These are the activations of a small neural network, seen along a few directions. Each row is one input.
In each table, some parts of the input vary, and every possible input appears once, in random order.
A made-up example of a description, with smaller parts first: one of 5 places around a ring, together with either a single point or (one of 2 separate values, together with one of 4 places along a line) or one of 11 places around a ring.
Shared parts are said once, and a part with two or three values counts as separate values.
(in the rows, 128 means zero)

A family of inputs:
r1: [144 107 122  90 131 103 171  83 146 160 125 145]
r2: [131 119 149 105 119  98 132  87 197 143 120 116]
r3: [111 170 159  78 143 134 153 135 104 156 144 172]
r4: [162 134 126 204 147 138 125 210  79  57 125 168]
r5: [193  80  64 209 101 110 141 170 135  56 106 157]
r6: [133 128 121  76 145 133 130  94 150 141 139 103]
r7: [164  59  94 201  90  66 118 191 127  65 113 114]
r8: [112 159 121  84 132 154 143 110 103 166 151 134]
r9: [145  89 127  73 112 122 166  99 148 152 145 146]
r10: [156  82  78 189 109  91  82 191 101  70 113 102]
r11: [ 96 176 153 124 135 131 104  81 134 148 124 105]
r12: [100 166 126  89 141 145 134 102 122 147 138 105]
r13: [169 131  74 200 135 148  96 187  96  60 123 148]
r14: [ 92 176 190 110 134 137 130 125 155 134 127 125]
r15: [ 69 153 179 164 135 161 137 124 148 161 148 117]
r16: [120 167 166  91 132 147 164 123  71 171 139 162]
r17: [ 95 153 155 137 117 158  95  96 147 168 129 114]
r18: [141 125 119  74 122 150 143  86 101 171 128 128]
r19: [116 170 173  83 150 146 154 138 126 140 143 132]
r20: [111  89 150 138 101 124 129  86 190 170 104 127]
r21: [139 113 103 190 121 100  70 211  84  69 128 104]
r22: [115 115 142 100 153 134 110  84 159 140 107  94]
r23: [ 89 113 127 149 131 147 118  84 172 164 132  96]
r24: [113 164 123  76 141 133 125 108 111 157 152 149]
r25: [186 103  48 196 121 138 106 170 113  62 105 145]
r26: [134 118 152 196 131  94  99 233  71  68 127 127]
r27: [137 136 112  80 142 125 141  82 122 163 126 133]
r28: [112  91 131  81 114 117 168  94 175 124 123 113]
Q: Changing only one part turns r7 into r21. The same change can be made to r5. Which row results?
A: r13
Q: What do these inputs look like to the network?
A: one of 4 places along a line, together with either one of 2 separate values or one of 5 places along a line
Q: A walk changes only the place on the line of 5. It starts at r15 and steps to r14. List the rest of the walk in order.
A: r19, r3, r16
Q: A walk changes only the place on the line of 4. It starts at r16 and steps to r8. List the rest of the walk in order.
A: r18, r9

A family of inputs:
r29: [ 97 159 110  63 160 157 124  49 122 163 125 114]
r30: [175 150  93 167 150 121  86 179  69  84 137 113]
r31: [ 88 184 223 142 145 153 165 131 169 119 128 140]
r32: [101 103 152 154 125 127  87 100 165 151 112  84]
r33: [ 93 125 123 187 122  99  92 115 152 118 122  78]
r34: [ 77 169 196  93 151 132 145 226  75 133 157 135]
r35: [148 144 104 183 122 128  85 158 121  85 108  93]
r36: [136  76 111 170 107  94 142 141 184 110 137 128]
r37: [198 103  75 152 132 105 140 187  66  81 129 179]
r38: [162  75  76 177 119 133 150 170 130  77 115 155]
r39: [140 108 133  66  96  94 160  82 129 157 122 143]
r40: [116 200 138 124 135 206 135 126  93 181 166 165]
r41: [111 139 153  89 127 116  96  73 123 158 130 101]
r42: [141 114  98  34 141 148 173  81 166 152 131 162]
r43: [137  69 137 119  89 108 141 102 156 151 102 129]
Q: What do these inputs look like to the network?
A: either one of 3 separate values or (one of 2 separate values, together with one of 6 places along a line)
Q: Change only the choice among 2 separate values in r41. List by row number the other rows that result.
A: r39

A family of inputs:
r44: [168  96  82 208 114 115  98 176 131  71 112 111]
r45: [ 67 129 175  90 129 125 106  42 181 185 129  99]
r46: [166  98  75 214 125 132 119 159 156  68  95 145]
r47: [105  91 173  61 104 122 192  15 196 202 112 137]
r48: [156  71 118 178 111  78 116 216 112  74 113 131]
r49: [101 209 175  89 162 148 123 140 118 121 158 120]
r50: [155  90  89 199 107  86 105 184 103  79 120 117]
r51: [128 185 146 119 141 183 135 164  61 160 157 163]
r52: [168  80  55  52 121 107 143  47 130 145 114 127]
r53: [116 193 154  89 154 166 168 178  89 135 166 167]
r54: [ 77 166 167 108 142 147 102  86 130 168 132  91]
Q: What do these inputs look like to the network?
A: either a single point or one of 4 places along a line or one of 6 places along a line
Q: A walk changes only the place on the line of 4. It starts at r46 and steps to r44. List the rest of the walk in order.
A: r50, r48

A family of inputs:
r55: [116 172 147  92 143 157 134 117  99 157 147 142]
r56: [139 103 108 182 120 107  92 158 133  92 117 110]
r57: [164 120  86 164 126 127 115 179  90  93 130 139]
r58: [ 86 134 178 115 126 134 142 100 167 162 125 117]
r59: [104 174 147 101 148 156 118 104 120 150 139 118]
r60: [114 164 163  70 142 144 165 128 108 154 151 159]
r61: [151  57  84  72 101 103 152  20 180 166 105 121]
r62: [134  91 133 187 109 105 124 154 162  99 111 123]
r63: [ 90 151 162 111 134 134 116  99 139 157 133 101]
r64: [148 126  88 172 133 127  98 161 113  88 123 121]
r65: [162 114 111 142 125 114 151 188  98  91 127 156]
Q: What do these inputs look like to the network?
A: either a single point or (one of 2 separate values, together with one of 5 places along a line)
Q: Change only the place on the line of 5 in r57. List by row number the other rows that result.
A: r56, r62, r64, r65
